Look-ups in named tables: a row name and a column name give one cell, copied from the table.

Tekefab:
,Toluvi,Momip,Vaku
Vibimar,1.463,6.836,8.806
Vig,2.147,5.645,8.041
Gad,2.986,4.571,7.419
Lib,3.447,2.725,7.175
Rig,4.082,2.122,6.572
Bemale,4.445,1.460,5.976
Teb,4.742,1.152,5.547
Fuvon,4.960,0.889,5.079
Repava,5.311,0.697,4.168
Sinap,5.331,0.815,3.517
Tinume,5.454,1.209,2.868
Fonu,5.707,0.471,2.501

Sinap, Momip -> 0.815
Gad, Momip -> 4.571
Gad, Vaku -> 7.419
Vibimar, Momip -> 6.836
Teb, Vaku -> 5.547
Teb, Toluvi -> 4.742
Teb, Momip -> 1.152
Vig, Vaku -> 8.041
Lib, Toluvi -> 3.447
Rig, Momip -> 2.122
Sinap, Toluvi -> 5.331
Sinap, Vaku -> 3.517

Runa:
            Fud     Mep    Gupe     Sig
Tem      -4.182  -3.816  -3.816  -6.431
Tibaku   -3.131  -5.412  -5.412  -2.257
Fekonoz  -4.003  -0.550  -0.550  -8.872
Zef      -8.214   1.589   1.589  -1.184
Lor      -2.486  -9.380  -9.380  -2.063
Pevo      0.003  -0.993  -0.993  -7.053
Tipu     -0.847   0.616   0.616  -4.476
Gemigav   0.389  -4.888  -4.888   5.729
Tuboto    1.273   1.687   1.687   3.037

Mep of Gemigav: -4.888
Mep of Pevo: -0.993
Gupe of Tem: -3.816
Gupe of Pevo: -0.993
Sig of Tipu: -4.476
Mep of Tuboto: 1.687

Geno:
cols = Kof, Sef, Rupizi, Rud, Masopi, Paf, Tabuni, Ral
Bosot: [-27.3, -8.8, -1.7, -26.9, -33.6, -6.9, -40.0, -7.0]
Feg: [-20.6, -11.9, -15.6, -35.3, -37.3, -9.1, -32.8, -26.4]
Laziv: [-24.4, -11.1, -18.3, -35.2, -31.1, -8.2, -31.2, -18.1]
Gan: [-9.4, 3.3, -17.8, -4.5, 9.5, -0.2, -21.0, -16.0]
Fid: [1.6, 31.3, 72.5, -72.8, 30.9, 0.8, -55.0, -29.6]
Bukiban: [27.8, -42.2, -8.4, -6.8, 2.0, -28.3, 9.1, -19.6]
Kote: [-32.9, 29.4, -27.8, -1.5, 17.5, 26.1, -39.9, -16.2]
Bis: [-29.9, -21.7, 1.3, -24.2, -23.3, -15.7, -29.7, -32.2]
Linut: [-27.4, -7.2, 7.0, -22.5, -35.5, -6.4, -40.0, -7.1]
Verapat: [-9.9, -86.6, -4.6, -20.6, -24.4, -15.4, -77.8, -37.8]
Fezugo: [-29.3, 28.6, -21.3, -2.5, 12.6, 18.6, -36.1, -15.2]

Kote, Paf -> 26.1
Fid, Paf -> 0.8
Fid, Sef -> 31.3
Bis, Rud -> -24.2
Verapat, Rupizi -> -4.6
Bis, Paf -> -15.7
Linut, Tabuni -> -40.0
Feg, Kof -> -20.6
Linut, Kof -> -27.4
Gan, Paf -> -0.2
Bukiban, Ral -> -19.6
Bukiban, Rupizi -> -8.4
Kote, Sef -> 29.4
Bukiban, Sef -> -42.2

Bukani =
fields: Dit, Fuf, Leg, Zun, Sar, Dol, Mib, Nud, Gifonov
Zud: [5.01, 7.97, 5.76, 5.55, 3.59, 5.60, 6.22, 5.68, 5.92]
Rotulo: [4.84, 2.21, 5.79, 5.35, 5.85, 4.38, 5.53, 5.61, 5.50]
Mipizib: [5.24, 7.19, 5.55, 6.16, 5.47, 4.38, 5.05, 6.02, 5.36]
Roseto: [5.55, 7.49, 4.72, 6.34, 5.84, 8.30, 5.97, 6.21, 5.87]
Rofopa: [5.55, 7.97, 5.32, 5.34, 6.73, 6.33, 5.69, 5.22, 5.38]

Dol of Rotulo: 4.38
Sar of Mipizib: 5.47
Sar of Zud: 3.59
Mib of Rotulo: 5.53
Leg of Roseto: 4.72
Mib of Zud: 6.22
Leg of Zud: 5.76

Tata:
|  | Velokor | Tafebun |
|---|---|---|
| Puz | -5473 | -4050 |
| Sogumo | 9064 | -94881 |
| Mutipat | 4172 | -75173 |
| Tok | -6556 | 5787 |
| Modube | -4091 | -8061 |
| Kavuv | 1136 | -40104 |
| Danumo | 991 | -44777 |
| Zigus | -18757 | 52247 |
| Bof | -5586 | -10397 |
| Zul | -4418 | -17405 |
| Nedi | -6906 | 4742 |

What is the Tafebun of Kavuv in Tata? -40104
What is the Tafebun of Tok in Tata? 5787
What is the Tafebun of Modube in Tata? -8061
What is the Velokor of Zigus in Tata? -18757
What is the Tafebun of Bof in Tata? -10397
What is the Velokor of Nedi in Tata? -6906
What is the Velokor of Tok in Tata? -6556
What is the Velokor of Puz in Tata? -5473
What is the Tafebun of Nedi in Tata? 4742
What is the Velokor of Danumo in Tata? 991
What is the Velokor of Zul in Tata? -4418
What is the Tafebun of Puz in Tata? -4050
What is the Velokor of Modube in Tata? -4091
What is the Velokor of Sogumo in Tata? 9064
What is the Tafebun of Zul in Tata? -17405
What is the Velokor of Bof in Tata? -5586
What is the Tafebun of Mutipat in Tata? -75173
What is the Tafebun of Danumo in Tata? -44777
What is the Velokor of Mutipat in Tata? 4172
What is the Tafebun of Zigus in Tata? 52247

Table Rumis
|  | Raza | Gatin |
|---|---|---|
| Rubopa | 34 | -365 |
| Liruba | 196 | -500 |
| Naz | -524 | -384 |
| Zer | -83 | 501 |
| Vig | -245 | 101 |
| Kapafe | -309 | 335 |
| Gib | -283 | -41 |
| Nuvo | -270 | 139 |
| Savivud | -284 | 103 |
| Zogilu | -296 | 135 |

Gatin of Gib: -41
Gatin of Savivud: 103
Gatin of Kapafe: 335
Raza of Zogilu: -296
Raza of Vig: -245
Raza of Rubopa: 34
Gatin of Nuvo: 139
Gatin of Vig: 101
Raza of Nuvo: -270
Gatin of Zer: 501
Raza of Kapafe: -309
Which row has the largest Raza? Liruba

Fet
         Gud  Zopi  Rego  Situzu  Borarok  Vafoz
Fekop    122    26   130      91      102     90
Vup       81   125    59     137      119     76
Sosuga    78   106    37      60       80     60
Zosika    79    85   137     167      138     99
Rel       90    79    72      94       89     96
Mikub     96    99    88      63       58    128
Riv       94   122    98      13       58     46
Pudu      65   149    77      53       61     83
Gipupu   113   100    70     145      118    105
Vunotok   88    73    95     209      136    146
Sapu     106    54   111     104      101    110
Big       77    86    49     119       91    114
Fuzupeg  109    89    87      75       75    118

What is the Rego of Vunotok in Fet?
95
What is the Zopi of Mikub in Fet?
99
What is the Gud of Vup in Fet?
81
What is the Vafoz of Vunotok in Fet?
146
What is the Vafoz of Vup in Fet?
76
What is the Zopi of Big in Fet?
86
What is the Rego of Sapu in Fet?
111
What is the Gud of Sapu in Fet?
106
What is the Situzu of Mikub in Fet?
63
What is the Rego of Big in Fet?
49
What is the Gud of Gipupu in Fet?
113
What is the Borarok of Mikub in Fet?
58
What is the Situzu of Big in Fet?
119
Which row has the largest Vafoz? Vunotok

Godu:
          Ketum  Kunitub  Nasime   Mizem     Vek  Negunu     Fam    Kovo  Dasanav     Rof
Tode       7062   -59211   -6480  -16602  -66979  -56145   46815  -59601   -25262    5933
Koribig     767     4868  -13089  -14536    5509   -1575   50495   -3674    44256   -7650
Mifos    -18562   -31952  -29525  -40702  -37074  -22513   80979  -31466    35620  -37287
Bimabor    9208   -63707   -4640  -14986  -71972  -60881   44186  -63957   -32348    9682
Biz       39038   -22268   10622   15617  -21696  -51855    2517  -43059   -24067   57444
Saluf     62954    57806   59148   74004   64557   32091  -49457   45387    -7171   88922
Rifu      33369   -39260    4746    6226  -40990  -64210   12426  -57490   -31417   49209
Lor       31490   -30866   19963   17895  -34860  -38727    7650  -35426   -36611   43693
Turu     -38098      746  -12167  -31515   -7607   49611   92098   30179    60871  -75020

Dasanav of Turu: 60871
Nasime of Biz: 10622
Dasanav of Bimabor: -32348
Kovo of Koribig: -3674
Fam of Saluf: -49457
Fam of Turu: 92098

